Each row below holds a small network's activations on one input, seen along a few directions.
In each table, some parts of the input vary, and every possible input appears once, in random order.
Descriptions start from the smaller parts, as in this example, which fits no table here: one of 8 places around a ring, together with either a single point or (one of 2 separate values, together with one of 4 places along a line) or one of 9 places around a ring.
Shared parts are said once, and a part with two or three values counts as separate values.
In the rows, zero is written as 128.

Other details of the inputs vary at random and push rows far along two fixed directions, the same in every table; ignore that.

Table:
R1: [126 114 101 108  88 137 144 155  84 134 152]
R2: [133 103 102 117 103 142 144 122  83 170 158]
R3: [115 132 109 205 135 104 142 139  57  97 115]
R4: [108 115 111 131 125 106 161 134  66 154 113]
R5: [112 105 124 123 112 110 144 145 100 150 126]
R6: [120 121 110 124  98 129 153 160  88 129 152]
R7: [110 146 145 221 134  97 130 121  88 109 113]
R8: [120 137 130 157 112 141 147 143  92 121 143]
R9: [117  88 102  65 102 142 146 141 127 168 139]
R10: [142 181 143 185 137 131  99 105 155  79 131]
R11: [138 153 122 145 138 131 126 134 111  99 131]
R12: [137 152 133 160 120 138 128 127 122 107 138]
R13: [147 110 141 105 122 154 118 128 163 133 126]
R14: [115 111 118 117 131 118 145 137  89 158 114]
R15: [129 149 143 148 149 117  96 111 185  89 124]
R16: [131 149 161 172 150  97  94 119 166  89 117]
R17: [141  85 118  42 124 163 134 144 139 161 127]
R18: [127  85 131  60 104 152 145 137 129 195 127]
R19: [150 144 141  59 166 147  98  93 230 123 113]
R20: [124 138 117 152 148 121 130 122 119 113 112]
R21: [126 115 120  96 114 145 144 114 143 155 126]
R22: [120 115 135 111 115 126 146 119 123 163 120]
R23: [127 110 121 117 115 146 141 128 129 149 126]
R24: [150 173 134 143 153 134  95 113 159  81 126]
R25: [145  95 153  86 115 148 124 140 146 159 124]
R26: [140 167 141 144 138 123 100 121 174  80 140]
R27: [112 108 106 133 106 138 155 129  94 159 128]
R28: [121 127 132 182 139 100 134 142  70 115 110]
R29: [137 145 142  80 147 131  98  95 231 115 125]
R30: [138 177 122 199 171 101  97  87 128  88 134]
R31: [156 128 169  61 167 145  85 115 218 130 111]
R32: [132  89 126  62 124 140 143 148 115 175 118]
R33: [142 149 139  97 169 140  95  99 209 115 111]
R34: [118 132 100 159 115 124 164 159  42 121 137]
R35: [142 160 131 147 152 112  87  91 177 103 151]
R36: [151 126 151  89 142 140  89 121 218 106 128]
R37: [122 124 115 118 122 143 152 157  76 128 139]
R38: [105 124 124 149 122  99 135 130 106 138 124]
R39: [102 150 130 182 134  80 132 113 113 113 117]
R40: [107 102 124 142 109 105 145 151  78 142 129]
R41: [134  94 126  30  98 167 140 164 142 158 159]
R42: [129 158 147 187 149 123 106 102 162  91 116]
R43: [110 122 109 153 118 112 141 134 106 123 129]
R44: [121 168 128 217 124 116 140 129  88  91 135]
R45: [130  87 135  78 105 147 147 142 120 183 125]
Each input here is: one of 3 separate values, together with either a single point or one of 4 places along a line or (one of 2 separate values, together with one of 5 places along a line).
Changing only the choice among 3 separate values turns R42 into R17. The same change can be made to R2. Which row results? -> R30
Changing only the choice among 3 separate values turns R21 into R29. The same change can be made to R7. Which row results? -> R40
Start at R16 and move only the place on the line of 5, one step at a time. The first step leads to R40. Which rows follow, in order? -> R5, R38, R39
Change only the choice among 3 separate values in R11. List by row number the other rows that result. -> R12, R26

Table:
R46: [135 104  87  50 103 171 161 155  95 158 156]
R47: [ 97 129 102 182  96 117 166 117  74 147 142]
R48: [113 146 134 193 149  83 104 108 143  93 120]
R49: [125 168 154 224 167 102 115 103 103 100 100]
R50: [111 144 105 200 126 113 155 113  57 127 111]
R51: [161 101 141  38 112 174 102 141 194 142 156]
R52: [163 142 149  65 123 160  86 116 222 115 152]
R53: [ 81 124 130 200 117  81 163 165  56 102  98]
R54: [131  68 121  73  87 159 152 140 115 194 140]
R55: [131 111 110 145 117 130 156 169  29 133 137]
R56: [140 166 116 166 140 126 122 123 110  87 131]
R57: [ 98 144 151 221 120 107 155 143  86 103  94]
R58: [111 122 131 163  97 129 160 185  67 104 124]
R59: [121  77 104  49  90 129 147 142 119 182 142]
R60: [120 180 123 157 178 100 103  88 179  85 113]
R61: [130 138 136 150 114 126 124 101 149 137 129]
R62: [156 120 177  90 137 146  95 111 206 152 127]
R63: [141 130 169 103 155 109  83 114 202 124 123]
R64: [146 169 144 107 169 153  98  78 227 117 116]
R65: [126  72  99  50 122 138 150 151  98 177 122]
R66: [137 141 113 164 140 131 130 139  90  96 132]
R67: [126  86  94  46 112 135 154 143  98 176 126]
R68: [125  98  93  67  77 162 157 156 102 160 172]
R69: [116 180 140 165 162  93  88  81 210  81 128]
R70: [152 134 150 103 161 155 102 100 193 132 108]
R71: [112 113 119 146 143  97 141 144  61 137 112]
R72: [153 149 165 140 140 130  87 130 171  97 143]
Describe the family of inputs behind these rows. -> one of 3 separate values, together with either a single point or (one of 2 separate values, together with one of 4 places along a line)
Changing only the choice among 3 separate values turns R48 into R54. The same change can be made to R53. Which row results? -> R57
Change only the choice among 2 separate values in R72. List by row number the other rows that result. -> R55
Change only the place on the line of 4 in R62. List by row number the other rows that result. -> R47, R54, R61
Start at R63 and move only the place on the line of 4, one step at a time. The first step leads to R48. Which rows follow, in order? -> R59, R69
